A small network was shown many inputs. Here are its activations along a few directions, one row for each input.
In each table, some parts of the input vary, and every possible input appears once, in random order.
Descriptions start from the smaller parts, as in this example, which fits no table here: one of 6 places along a line, together with either a single point or one of 9 places along a line or (one of 2 separate values, together with one of 8 places around a ring).
Shared parts are said once, and a part with two or three values counts as separate values.

Other details of the inputs shift rows strongly along two fixed directions, in all tables alike. That doesn't count.

A family of inputs:
x1: 34 11 3 -17 35 54 -10 5 7 -26 -6
x2: 38 19 15 -14 43 41 -22 -3 6 -8 -25
x3: -32 -22 -27 12 -49 -59 31 -6 -11 11 14
x4: 24 9 11 -14 36 52 -15 7 -2 -14 -35
x5: -13 -12 -28 19 -33 -69 7 -11 -17 26 19
x6: 29 24 -6 -17 39 50 -18 3 5 -20 -13
x7: -21 -17 5 34 19 -16 -6 6 25 -38 -15
x8: 30 18 -4 -17 33 55 -11 -3 8 -26 -10
x9: -30 -22 -8 9 -41 -66 36 -1 -5 15 14
x10: 19 15 -11 -33 -24 20 18 -4 -51 32 -8
x11: -23 15 20 -38 -51 39 -8 -15 -30 58 43
x12: 17 6 11 -21 34 56 -4 4 2 -27 -25
x13: -18 20 27 -46 -59 34 -5 -4 -15 59 41
x14: -60 -14 9 43 4 7 -53 0 53 4 23
x15: -22 -13 -21 33 18 -14 -16 10 28 -31 -17
x16: 36 18 -1 -32 -16 5 13 -6 -44 38 6
x17: 26 21 14 -40 -19 6 30 -10 -41 19 15
x18: 30 18 -3 -20 29 56 -6 -1 16 -27 -10
x19: 24 15 6 -48 -17 8 29 -12 -37 21 15
x20: 31 16 1 -41 -24 12 35 0 -29 24 23
x21: 27 20 23 -6 35 48 -12 5 -1 -12 -40
x22: -6 -12 1 24 23 -23 -5 3 47 -29 1
x23: -26 -25 -16 14 -48 -61 38 7 -4 15 20
x24: -54 -19 9 52 7 12 -51 -4 51 13 17
x25: -12 -24 -12 39 17 -13 -19 15 26 -24 -19
x26: -5 -19 -11 27 17 -16 -9 7 41 -35 5
x27: 19 12 22 -16 28 56 3 8 5 -31 -26
x28: 24 22 3 -45 -6 3 17 -8 -47 27 12
x29: 30 11 6 -8 31 55 -14 12 2 -10 -34
x30: -10 -6 0 22 -27 -79 10 -12 -19 28 13
x31: -10 -19 -21 19 -32 -71 8 -3 -19 25 23
x32: -58 -19 14 33 -13 6 -51 2 65 -6 23
x33: -14 -16 0 35 24 -22 -19 4 30 -18 -29
x34: -33 -19 -14 8 -30 -70 20 -1 -22 17 11
x35: -1 -8 6 38 29 -25 -24 2 25 -23 -11
x36: 24 16 4 -45 -12 7 24 -13 -44 22 15
x37: 28 19 -6 -40 -12 8 17 0 -46 26 18
x38: -22 -20 -19 33 12 -9 -9 4 31 -36 -14
x39: -19 -20 -14 33 20 -16 -15 18 27 -31 -13
x40: 38 23 -1 -10 36 48 -23 -3 8 -9 -24
x41: -18 19 19 -22 -38 37 -6 -20 -30 81 33
x42: -21 -11 3 34 25 -21 -13 11 22 -33 -18
x43: 36 15 12 -15 43 44 -22 0 2 -13 -20
x44: -24 -16 -4 21 -34 -68 17 -3 -28 22 3
x45: -19 -12 -4 15 -30 -74 22 -12 -19 12 27
x46: -16 -9 1 15 -35 -75 31 -6 -5 15 29
x47: 22 3 5 -18 23 63 2 14 10 -29 -20
x48: -6 -8 -14 29 15 -16 -6 2 49 -30 2
x49: 13 9 6 -48 -24 17 35 -5 -42 19 0
x50: 25 27 12 -38 -8 1 19 -6 -51 24 13
x51: -19 -17 -14 32 7 -9 1 9 45 -32 -12
x52: -13 -13 -16 40 16 -15 -21 4 31 -18 -28
x53: -17 -14 10 34 13 -16 4 11 39 -34 -14
x54: 17 5 -4 -39 -25 23 31 1 -48 18 6
Each input here is: one of 6 places along a line, together with either a single point or (one of 2 separate values, together with one of 4 places along a line).
The inputs of x33 and x49 match in every part but the place on the line of 6. If x2 is changed in the same way as x33 into x49, which row does it become?
Answer: x19
A walk changes only the place on the line of 4. It starts at x27 and steps to x49. List the rest of the walk in order.
Answer: x47, x3
List by row number the other rows that have the place on the line of 6 in common with x34.
Answer: x6, x14, x15, x28, x37, x39, x42, x50
Which other rows does x30 become when the choice among 2 separate values takes its other values? List them by row number.
Answer: x21
Which other rows does x9 become when the place on the line of 4 takes its other values? List them by row number.
Answer: x23, x51, x53

A family of inputs:
x55: 41 22 14 -37 31 54 9 2 -19 -20 -24
x56: -21 -17 6 28 23 13 -20 12 51 -40 -5
x57: -8 -1 5 32 35 10 -38 -1 37 -20 -18
x58: -9 -1 -14 -23 -50 -7 24 -6 -28 35 24
x59: -11 1 11 31 34 9 -32 0 38 -20 -19
x60: 1 8 -6 -15 -34 -16 5 -13 -39 51 15
x61: 7 -3 1 17 46 -22 -44 -3 61 -23 14
x62: -36 -18 -6 40 -4 -54 -20 -6 12 4 9
x63: 3 -14 4 29 41 -4 -14 12 38 -50 -25
x64: -33 -15 -5 41 -7 -53 -14 -7 19 7 4
x65: 32 24 18 -27 28 66 -24 0 -18 9 -10
x66: -27 -20 -4 44 -11 -56 -16 -1 19 11 8
x67: 22 21 18 -37 10 77 7 4 4 -6 -11
x68: 33 26 24 -27 27 64 -19 1 -15 8 -13
x69: 12 0 -15 -19 -36 -35 35 -1 -47 31 12
x70: -20 -18 -1 31 20 15 -21 14 55 -35 -6
x71: 46 23 -3 -31 27 59 5 6 -15 -10 -25
x72: -1 9 -7 -18 -31 -16 2 -17 -44 48 15
x73: 5 -8 -6 29 42 1 -15 7 39 -48 -30
x74: 24 20 12 -35 9 79 2 4 3 -5 -10
x75: 48 22 8 -33 24 57 9 3 -11 -12 -28
x76: -10 -1 -11 -22 -49 -7 26 -5 -26 34 24
x77: 47 22 12 -34 24 56 10 2 -10 -13 -29
x78: 6 4 -16 -21 -33 -38 38 -9 -48 27 8
x79: -24 -28 -23 41 -2 -69 1 8 12 -18 2
x80: -10 -7 1 31 38 9 -46 0 30 -22 -12
x81: -19 -19 -4 32 20 16 -23 14 54 -35 -5
x82: -2 10 6 -17 -28 -20 9 -13 -43 42 16
x83: -10 0 6 -23 -45 -10 35 -1 -23 30 22
x84: 31 28 14 -25 24 68 -20 -3 -11 13 -17
x85: 10 2 -18 -19 -37 -37 38 -6 -44 31 8
x86: -19 -30 -13 42 -9 -71 8 5 22 -17 -2
x87: 41 23 11 -36 31 54 7 3 -20 -19 -24
x88: 42 21 10 -35 31 56 5 8 -21 -16 -22
x89: 20 17 17 -38 15 77 -1 8 -5 -9 -4
x90: 3 -13 1 29 41 -4 -16 13 37 -50 -25
x91: -49 -31 -15 37 -17 -49 -5 2 29 -15 18
x92: -1 12 6 -14 -34 -19 15 -11 -34 48 12
x93: -26 -15 1 26 25 13 -22 9 47 -42 -5
x94: 5 2 -15 -22 -29 -37 36 -6 -53 24 12
x95: -12 -1 15 31 37 6 -32 2 35 -24 -15
x96: -46 -29 -19 38 -20 -47 -4 0 32 -11 14
x97: 32 27 27 -27 27 64 -16 2 -14 7 -13
x98: -30 -18 2 45 -10 -57 -10 0 21 11 7
x99: 43 25 -2 -33 31 57 5 3 -19 -13 -25
x100: -23 -16 12 26 24 11 -14 13 51 -40 -6
x101: -5 -6 11 37 33 7 -34 7 42 -17 -15
x102: -23 -11 6 25 22 15 -14 7 54 -40 -12
x103: -28 -26 -20 39 1 -71 6 2 13 -22 -1
x104: 1 -11 6 25 43 -3 -11 7 36 -53 -27
x105: 33 26 8 -26 23 69 -26 -4 -12 14 -15
x106: -42 -32 -10 40 -23 -50 2 6 36 -9 16
x107: 11 0 -12 -20 -37 -37 36 -2 -46 29 11
x108: -11 0 -8 -23 -49 -8 29 -5 -26 33 23
x109: 1 5 0 -17 -28 -17 1 -11 -46 46 20
x110: -9 -1 2 -23 -47 -9 32 -1 -24 31 24
x111: -24 -29 -20 41 -1 -70 3 7 14 -19 2
x112: 19 18 10 -39 15 77 -6 3 -8 -10 -4
x113: 16 22 24 -41 16 73 6 4 -3 -13 -7
x114: 7 3 -5 -23 -35 -40 41 -11 -43 23 5
x115: -3 11 -2 -17 -30 -17 7 -16 -41 46 14
x116: 12 1 -18 -19 -37 -35 33 -1 -48 32 13
x117: 7 -9 -18 33 41 5 -20 12 40 -43 -28
x118: 65 32 9 -31 41 52 9 -17 1 -11 19
x119: 12 0 -8 -19 -39 -38 37 -3 -44 28 10
x120: 30 26 22 -27 29 65 -21 1 -17 8 -11
x121: 4 5 -3 -15 -33 -18 3 -10 -42 52 19
x122: -45 -28 -22 37 -21 -46 -6 -1 30 -10 15
x123: -1 10 14 -15 -27 -20 14 -8 -39 42 16
x124: -13 3 -4 -25 -47 -11 29 -9 -28 29 21
x125: -30 -21 -7 45 -9 -55 -18 -1 18 12 9
x126: 1 6 3 25 25 -15 -31 2 67 -47 30
x127: -11 -3 11 32 36 6 -35 2 34 -24 -14
x128: -17 -19 -6 31 20 18 -26 13 53 -35 -5
x129: 29 28 11 -28 26 67 -23 -6 -15 10 -15
x130: 12 2 -14 -19 -40 -38 38 -7 -42 30 7
x131: -26 -25 -26 40 1 -69 2 4 11 -19 1
x132: -7 -3 7 35 32 10 -35 3 42 -17 -18
x133: -25 -14 7 25 24 12 -17 9 50 -43 -6
x134: 1 10 0 -14 -36 -19 10 -13 -37 50 13
x135: -10 1 -2 -23 -48 -9 33 -5 -22 32 21
x136: -14 3 -1 -25 -45 -10 32 -8 -26 28 21
x137: -14 1 1 -27 -42 -12 29 -7 -31 25 25
x138: 43 25 -4 -32 31 58 3 3 -20 -12 -25
x139: 21 18 23 -38 15 75 4 8 -3 -10 -5
x140: -3 8 0 -18 -27 -17 4 -13 -45 42 18
x141: -24 -30 -5 38 -5 -73 9 4 18 -23 -2
x142: -11 -3 -3 -25 -42 -8 24 -2 -33 29 28
x143: 7 -14 5 29 36 -2 -13 12 43 -46 -28
x144: 19 22 10 -38 13 78 0 1 -2 -8 -9
x145: -10 -3 -5 -26 -43 -8 22 -3 -34 30 29
x146: -28 -22 -10 45 -9 -54 -21 -1 18 12 10
x147: -22 -25 -17 39 -5 -70 9 -2 19 -20 -6
The inputs of x141 and x100 match in every part but one. If x79 is changed in the same way as x141 into x100, which row does it become?
Answer: x145
The inputs of x142 and x65 match in every part but one. If x137 is changed in the same way as x142 into x65, which row does it become?
Answer: x82
What is each input in this table made of?
Answer: one of 3 separate values, together with either a single point or (one of 5 places around a ring, together with one of 6 places along a line)
Which other rows does x137 become when the place on the line of 6 takes its other values? List them by row number.
Answer: x91, x93, x112, x113, x133
Which other rows does x144 become when the place on the ring of 5 takes its other values? List them by row number.
Answer: x70, x89, x93, x108

A family of inputs:
x148: -20 -26 -17 58 17 -61 -14 6 45 -37 -5
x149: 11 13 10 -3 27 56 -27 0 26 -9 0
x150: -41 -28 -10 -12 -73 -30 49 10 -1 10 39
x151: 2 -6 -5 1 -21 -45 25 -5 -27 15 5
x152: 23 9 18 -1 46 31 -9 9 16 -37 -30
x153: -19 -29 -17 54 22 -68 -13 3 48 -43 0
x154: 4 -3 -17 -1 -23 -46 21 -4 -23 14 5
x155: 7 11 13 -4 29 59 -28 3 25 -9 -13
x156: 6 13 22 -8 30 55 -25 3 25 -12 -3
x157: 2 -7 -14 -1 -22 -48 24 -4 -25 18 3
x158: -17 1 -6 -7 -39 -21 6 -8 -18 38 24
x159: 6 19 12 -37 -22 40 6 -4 -41 36 4
x160: -21 -27 -25 55 19 -53 -16 8 37 -37 -12
x161: -20 -3 1 -7 -39 -21 8 -10 -22 39 18
x162: 8 21 16 -38 -23 38 7 -7 -36 37 4
x163: 10 10 3 -6 29 62 -31 4 20 -10 -8
x164: 2 -2 -9 -4 -19 -51 23 -4 -21 8 14
x165: 31 20 7 -39 -9 18 26 -2 -48 21 -14
x166: 16 21 3 -41 -21 37 4 -9 -31 38 15
x167: 3 -5 -9 1 -20 -47 25 -4 -23 16 9
x168: 1 -7 -18 -1 -20 -41 23 -2 -33 18 3
x169: 8 13 6 -6 26 62 -30 6 17 -9 -10
x170: 24 9 14 4 42 35 -10 9 15 -32 -32
x171: -20 -4 -3 -8 -38 -16 7 -8 -29 39 17
x172: 31 16 -2 -38 -7 20 24 -2 -54 19 -11
x173: 42 22 -2 -41 -7 17 24 -7 -43 18 4
x174: 31 6 -9 1 47 41 -19 7 15 -37 -28
x175: -19 -1 5 -4 -37 -20 9 -11 -21 37 23
x176: -16 3 -1 -5 -37 -20 7 -9 -16 36 30
x177: 26 7 14 -1 50 31 -11 8 18 -39 -28
x178: 10 21 22 -42 -19 35 8 -9 -34 34 15
x179: -25 -24 -28 -10 -51 -51 72 3 -9 -21 15
x180: -18 -30 -26 58 20 -62 -17 4 47 -38 -10
x181: -40 -24 -5 46 3 -40 -27 -1 51 -15 20
x182: -41 -25 -10 47 3 -29 -27 4 39 -8 4
x183: -43 -21 4 48 -2 -32 -23 1 40 -10 5
x184: -46 -22 8 46 0 -37 -23 1 43 -14 7
x185: 6 14 18 -7 27 52 -27 3 26 -14 0
x186: 37 22 9 -45 -3 13 29 -4 -44 16 1
x187: 22 7 5 2 44 43 -13 12 8 -32 -37
x188: 8 13 17 -4 27 58 -24 2 23 -7 -5
x189: 27 5 6 2 47 37 -14 8 17 -35 -37
What is each input in this table made of?
Answer: one of 2 separate values, together with either a single point or (one of 4 places along a line, together with one of 5 places along a line)
The inputs of x177 and x178 match in every part but the choice among 2 separate values. If x187 is changed in the same way as x177 into x178, which row does it become?
Answer: x159
Which other rows does x168 become when the choice among 2 separate values takes its other values? List them by row number.
Answer: x182
A walk changes only the place on the line of 5. It starts at x184 and steps to x178. List the rest of the walk in order.
Answer: x156, x185, x181
